Here are a small network's activations along a few directions, averaged over the inputs that share one value of a field.
Values that are neighbours, or in one group, have similar rows; names and order tell nothing.
(in the rows, 500 means zero)
Random noise pushes rows far along 9 fixed directions. That doesn't count. These rows show it; they differ only by the noise:
[498 419 532 320 575 736 502 405 718 465 321 478 492 496 655 593 458 455
 613]
[445 451 590 515 695 574 436 508 422 476 382 600 414 558 504 616 443 391
 428]
[474 479 580 595 394 427 490 388 400 568 577 578 516 557 492 694 667 471
 501]
[500 503 519 511 464 546 588 589 536 528 558 432 581 375 580 417 426 521
 554]
[514 501 428 549 559 493 377 566 443 490 452 507 475 431 470 440 392 473
 418]
[479 467 565 464 519 517 705 456 600 443 507 424 554 551 475 461 477 542
 587]
[515 428 471 384 585 686 345 602 584 468 353 595 515 480 578 677 453 432
 513]
[633 443 304 494 460 468 174 360 594 467 406 545 454 621 380 566 574 529
 419]
[438 578 445 478 515 428 690 475 434 604 509 464 488 589 565 388 462 582
 653]
[601 473 528 689 444 373 350 581 439 487 566 538 637 129 444 437 563 402
 324]
[515 446 500 445 398 560 546 493 631 423 483 442 613 382 497 557 497 500
 551]


Field Tomat:
n9: [460 505 484 519 291 602 569 478 517 484 643 373 538 486 408 530 422 571
 522]
n3: [452 547 414 464 345 442 568 446 451 438 427 410 554 404 536 541 467 507
 584]
n8: [542 468 438 325 524 561 427 374 664 440 355 618 448 761 360 706 612 500
 552]
n4: [443 607 573 563 498 359 496 776 222 545 590 584 538 298 581 513 557 451
 420]
n7: [553 417 706 473 592 630 598 549 621 505 550 534 546 551 684 574 636 434
 516]
n5: [360 591 560 518 487 490 441 488 275 600 500 581 358 388 639 612 532 400
 417]
n1: [472 505 469 417 632 512 619 382 552 480 368 426 458 459 551 334 404 505
 580]
n2: [408 537 560 415 322 557 586 453 577 451 620 417 454 629 394 570 488 562
 548]
n6: [362 514 465 450 374 478 508 357 415 451 419 506 405 509 470 636 518 451
 509]
Tomat is arranged as a 3 by 3 grid.
Name the neighbours of n6, in listed order. -> n8, n7, n5, n1
What is the length, in steps, of the shortest route from n9 to n4? -> 4
Each value of Tomat is a pair of two hidden parts, and every pair occurs once (3 first parts, 3 second parts).
n6 and n8 share the first part; n6 and n5 share the second. Which value has the first part of n5 and the second part of n8? -> n2

Field Mivaf:
t4: [443 526 786 585 507 594 518 261 553 560 554 447 382 326 554 455 526 356
 404]
t5: [394 535 513 559  60 635 268 430 404 602 566 355 547  36 870 711 498 401
 485]
t8: [625 467 380 414 458 654  93 415 709 370 399 399 406 315 616 450 471 412
 314]
t9: [490 376 510 579 180 663 415 548 572 402 689 339 647 456 581 770 481 542
 498]
t1: [605 541 530 574 534 538 427 560 466 736 618 644 503 576 726 457 653 525
 529]
t2: [553 397 631 540 972 417 617 465 490 468 280 638 473 520 308 383 469 390
 434]
t3: [517 659 110 546 367 245 232 669 274 622 569 521 354 600 351 272 400 667
 364]
t7: [490 580 491 497 292 564 533 401 474 675 661 483 472 666 529 605 568 588
 671]
t6: [482 482 438 398 532 330 951 667 517 413 493 515 731 606 360 408 490 642
 759]
Mivaf is arranged as a 3 by 3 grid.
Name the neighbours of t1, in listed order. -> t5, t3, t7, t6
Each value of Mivaf is a pair of two hidden parts, and every pair occurs once (3 first parts, 3 second parts).
t7 and t1 share the first part; t7 and t2 share the second. Which value has the first part of t2 and the second part of t1? -> t6
